Each row below holds a small network's activations on one record, seen along a few directions.
After each row come some of the record's fields: H, K, Y, L, D, C.
A field that a record lacks is left out.
Other fields move the rows too, some of them a lot.
Random noise pushes rows far along 2 fixed directions. That doesn't count. These rows show it; they differ only by the noise:
[ -12   29  360  232  437    8  129 -198   47 -182   16 -270  -78  264
  174    0  288  -40  157  186 -222  228]
[-136 -435  364  235  472   41  -90  265 -225 -122 -165   95   22   71
  104 -189  285   77  -46  107 -355  206]
[ -22   -2  362  233  442    6  117 -168   29 -180    4 -243  -71  249
  167  -15  292  -32  149  182 -229  224]
[  83 -401  194  138  260  501 -329  304 -163   68 -196 -166  -20  285
  317  108 -169   55 -573  -37 -475  497]

[ -51  114    2  -27   89  186  140 -263   35 -102  -51 -344   11  150
  157  -76 -159   14  350  -11   74   33]  H=h4 K=k1 Y=y2 L=l1 D=d4
[-455  -67   44 -166 -170 -223   13   67 -250  -91  -29  229  221  -66
 -169   31  165  -44 -105 -161   39 -142]  H=h4 K=k2 Y=y1 D=d2
[-194 -211  290  114  365 -188  170   40 -354 -246 -160  213  -31 -191
 -134 -340  332   88  423   98 -117 -162]  H=h5 K=k2 Y=y2 D=d4
[ -23 -110  195  119   92   89  -68  -68 -216   39  -69 -125   86   24
  124  -50    6  175  157  136 -135   55]  H=h5 K=k4 Y=y2 D=d4
[ 124 -197   31   71  222  372 -195  205 -164  -43  -24 -228  -95  238
   76   18 -210 -148 -329  102   16   47]  H=h1 K=k2 Y=y2 L=l1 D=d4
[-252  -55   30   67  249 -246   84  -46   86  -27   42  407 -118 -116
 -230   24  238  124  116   42  -23  -45]  H=h4 K=k2 Y=y2 L=l2 D=d4
[-303  -36  293  130   67  -82   21  -83 -326 -288  -87 -349   34   52
   68 -195 -235   21  429  -31  -72  -95]  H=h5 K=k4 Y=y1 D=d4
[ -45  166  301 -123  211  -42  232 -290  116 -283  211   95 -284   90
   82  111   13  -99  143   53  179  -93]  H=h1 K=k2 Y=y2 D=d4
[ -43  288   98  -39   87   90  143 -119   94  -25  212 -238 -156   34
   -5  -35  134  -13  243  168  -15   22]  H=h4 K=k2 Y=y2 L=l1 D=d3 C=c2
[ 189  114 -218  -85  -41 -229  121 -216  285   -1   13  -12   43 -146
   17  145   10  -50  353  114   -2 -305]  H=h2 D=d4 C=c1
[ -52 -163 -210  -79 -196 -224  -94  301 -237  115 -116  529  271  -46
 -182 -172  165  -27   89  -52  124 -203]  H=h4 K=k1 Y=y2 D=d2
[ 139  159  -73  -53   47  288  126 -237  287  292  249 -238 -294   86
   34  383   -6  -19 -331 -123 -108  211]  H=h4 K=k2 Y=y2 L=l1 D=d3 C=c2
[ 241   41 -217  171  203   36  -65  181 -119   54 -394   56  422 -157
  -89 -319   77 -202  704   61  185 -330]  H=h5 K=k2 Y=y1 D=d4 C=c1
[-277 -217  102  125  222 -206   52  147 -257 -322    7    9   -5 -188
 -222 -294  363  -79  247  114   -9 -115]  H=h4 K=k2 Y=y2 L=l1 D=d4
[ 246  -78 -154   96 -175   -2 -147  224   61  282   99  372  -55 -173
 -120  -33  118  135 -239   18  -67  -13]  H=h5 K=k4 Y=y2 D=d3 C=c2
[ 193 -105 -172   62  -95  -27  -66  176   75  -77 -141   44  390 -120
  -11 -105   53 -237  423  -78  127 -176]  H=h4 K=k1 Y=y2 D=d4 C=c1
[  38 -307  258  141  158  -94   58  294   79   49   59  502 -103 -248
  -43 -215  532  -37   65  102 -109   -8]  H=h4 K=k1 Y=y2 D=d3 C=c2
[-161  260 -168 -315 -215  -77  177 -165   22 -144   96 -418  -61  198
  129  100 -167 -187  -20   13  103   -3]  H=h4 K=k3 L=l1 D=d2
[-400 -446  145  -24  -64  -66 -195  447 -299 -196 -227  424   76 -242
 -167 -252  -31   88  -18  -86  -42 -116]  H=h4 K=k2 Y=y1 D=d4
[   1 -305 -328 -130  -63  328 -231  262 -226  136 -226  187  242 -170
  141 -290 -204   38 -163 -115  -14  182]  H=h4 K=k4 Y=y2 L=l1 D=d1
[  72 -347   12  123  -33  -80   30  413  -95   -9 -262  413  142 -155
 -138 -365  153  -55  191  120  150  -65]  H=h4 K=k4 Y=y2 D=d4
[-111    4  370   18  395 -348  174  101   41   44  391  280 -175  -60
  -39   20  332  178 -233  187 -172   45]  H=h1 K=k1 Y=y1 L=l2 D=d3 C=c1
[ 226  -54   40  104   69  -19   68   -3   59   71 -162  127  191  -43
 -234 -265    3 -156  195  200  203 -163]  H=h1 K=k4 Y=y2 D=d4
[ 117   41 -259    8 -164  363 -204  205  184  288  142   -3 -162   35
   44  279 -140  -39 -558 -126    4  155]  H=h4 K=k2 Y=y1 L=l1 D=d3 C=c1
[-162  231 -210   81  120 -561  154   -1  201 -133  173  388  172 -276
 -341  -33  383 -115  588  106  233 -333]  H=h4 K=k2 Y=y1 L=l2 D=d4 C=c1
[-237 -233   41 -123 -233  -48 -165  117 -349 -114  -28   42   27  129
   54 -125 -220  -69   36 -198 -161  -99]  H=h5 K=k1 Y=y2 D=d2
[  93  -70  160  213  201  114   34   31 -210   92 -192 -181   80  119
  138  -51   27   94   54   95  -42   96]  H=h5 K=k4 Y=y1 D=d4
[  76 -121  263 -267 -168  391 -149 -153  -91   33  -14 -460  101  200
  192  150 -600  156 -460 -113 -287  341]  H=h1 K=k4 Y=y2 D=d4
[ -31  169   69  161  201   -9  113  -26   91  -97  -37  -18  -37  201
  106 -126  -26   27  163  196    8  136]  H=h4 K=k4 Y=y1 L=l2 D=d4
[ 104  -63  -84 -168 -229  114    9  209  205  289  194  440 -210 -171
  -89  321   75    3 -456  -56  -51  129]  H=h4 K=k2 Y=y2 D=d3 C=c1
[-345 -589  231 -143  255 -162  -64  301 -338 -112  -75  142   -1 -162
 -115 -126  -39  247 -210 -111  -32 -194]  H=h1 K=k3 L=l1 D=d4
[-130 -336  -41  -99 -121  345 -264  420 -210   33 -269  284   56 -137
    2  -26 -314   39 -332 -163  -77  120]  H=h4 K=k2 Y=y2 D=d4
[-221   32  139   67  342 -270  409 -106 -136 -266  189   26 -105 -146
    6 -299   -4  -26  128  226  137 -185]  H=h1 K=k4 Y=y2 L=l1 D=d4
[  -4 -208  125 -198   49  163 -283  190 -117 -104   15  113  -60   60
  204  270 -195  176 -567 -152   -5  100]  H=h1 K=k3 D=d4
[-150 -303  418  292  389   99  -78  227 -453  -88 -379 -211  127   70
  187 -410   22   97  277  158 -174    4]  H=h5 K=k4 Y=y1 D=d4
[  70 -117 -223 -243 -249  603 -370  275   33  149 -191 -281   26  242
  228  153 -536  212 -639 -272 -256  146]  H=h4 K=k3 L=l1 D=d3 C=c1
[ -58  121   40 -126  111   -4    6  -92  -40  -89   85 -239   44   45
   30   71  -90  124 -120  125  210  -94]  H=h1 K=k3 L=l1 D=d4

Here are new rows. What are their fields?
[ -54 -356   33  258  189 -192    8  428  -21   72   71  410  -57 -295
 -194 -488  442  -66  265  243  -22 -183]  H=h4 K=k4 Y=y2 L=l1 D=d3 C=c2
[ 100   -8  117  -59  -70  152   42   82  208  113  153  173 -234 -101
    2  147  145 -103 -228   19 -121  142]  H=h4 K=k2 Y=y2 D=d3 C=c2
[ 107  318   31  158  107 -262  200 -176  202  134  169  103 -200 -142
 -198   40  365  -72  317   94  184 -191]  H=h5 K=k2 Y=y1 D=d3 C=c2
[ 156  108   71   57  238 -339  266 -252   91 -180    1  -80  137   82
 -340 -224   82    1  273  107   32  -79]  H=h1 K=k4 Y=y2 L=l2 D=d4
[ -76 -194  161   69  195  -41 -114  234 -337 -192 -339   -2   98 -101
   11 -279  102  130  126  110  -94 -101]  H=h5 K=k3 D=d4
[  48  -57  -71  -26  -96  181  -77 -104   16  -51  121 -308  -62  217
   89  179  -81  117 -185  -77  -51  182]  H=h4 K=k1 Y=y2 L=l1 D=d4
[  37  -76 -121   25 -212  285 -310  165 -290  -50 -195 -194   94   38
   76  -80 -540   87 -219 -191 -101  148]  H=h5 K=k4 Y=y1 D=d4
[-163   52 -184  -63  -30   -3   98 -123   24 -104   80   50  -26 -106
 -129   96   69   91  -77  -94  111  -38]  H=h4 K=k2 Y=y2 L=l1 D=d4
[ -32  -65 -289 -184 -115   43  -84  212  -41 -176 -200 -207  324 -101
   11  -89 -203   32  106 -178   43 -153]  H=h4 K=k3 L=l1 D=d4 C=c1
[-109  297 -202  -96 -226 -274  127  -86  371   68  321  197 -188    2
 -128  257 -173  144 -230 -203   24   39]  H=h4 K=k4 Y=y1 L=l2 D=d3 C=c1
[-199  227   53  113  113  -66  121 -273   15 -293  -30 -391   56   44
 -122 -158  126 -145  490   14  227 -144]  H=h4 K=k2 Y=y1 L=l1 D=d4
[-146  579   21 -117 -264 -377  294 -573   31 -351  355 -440 -162  296
   90  138  -61 -185  224  -22   97  -78]  H=h5 K=k1 Y=y2 D=d2
[ 259 -358 -353 -124 -243  605 -475  641   37  570  -36  188 -126    7
   82  231 -370   67 -720  -78 -130  276]  H=h4 K=k2 Y=y2 L=l1 D=d3 C=c2
[ 263   11 -219  -59  -28  411 -170   20  125  202  -44   10  316  -50
  223  113 -426  -85 -458  -26 -105    4]  H=h1 K=k4 Y=y2 D=d4 C=c1
[-242  -21  143 -164 -233  244  -74  -11  -98 -188  -67 -362  -67  166
   93  260 -547  -51 -166 -241  -70  169]  H=h4 K=k2 Y=y1 D=d4
[  77   38 -121 -122  154   36 -100  180  240  335  230  657 -156 -152
 -166  167  -16  118 -410    7  -21  -27]  H=h1 K=k2 Y=y2 L=l2 D=d3 C=c1
[-306 -457  268  -41  326  -60 -299  456 -345   -5  -70  470   80 -224
 -209 -281   -9  231 -190  258 -274   25]  H=h1 K=k2 Y=y2 L=l2 D=d4
[  83  -96   64   30   77  144 -140  155 -211  -72 -242 -240  -22   30
  121   21 -121   47 -219   29 -127  116]  H=h5 K=k3 D=d4
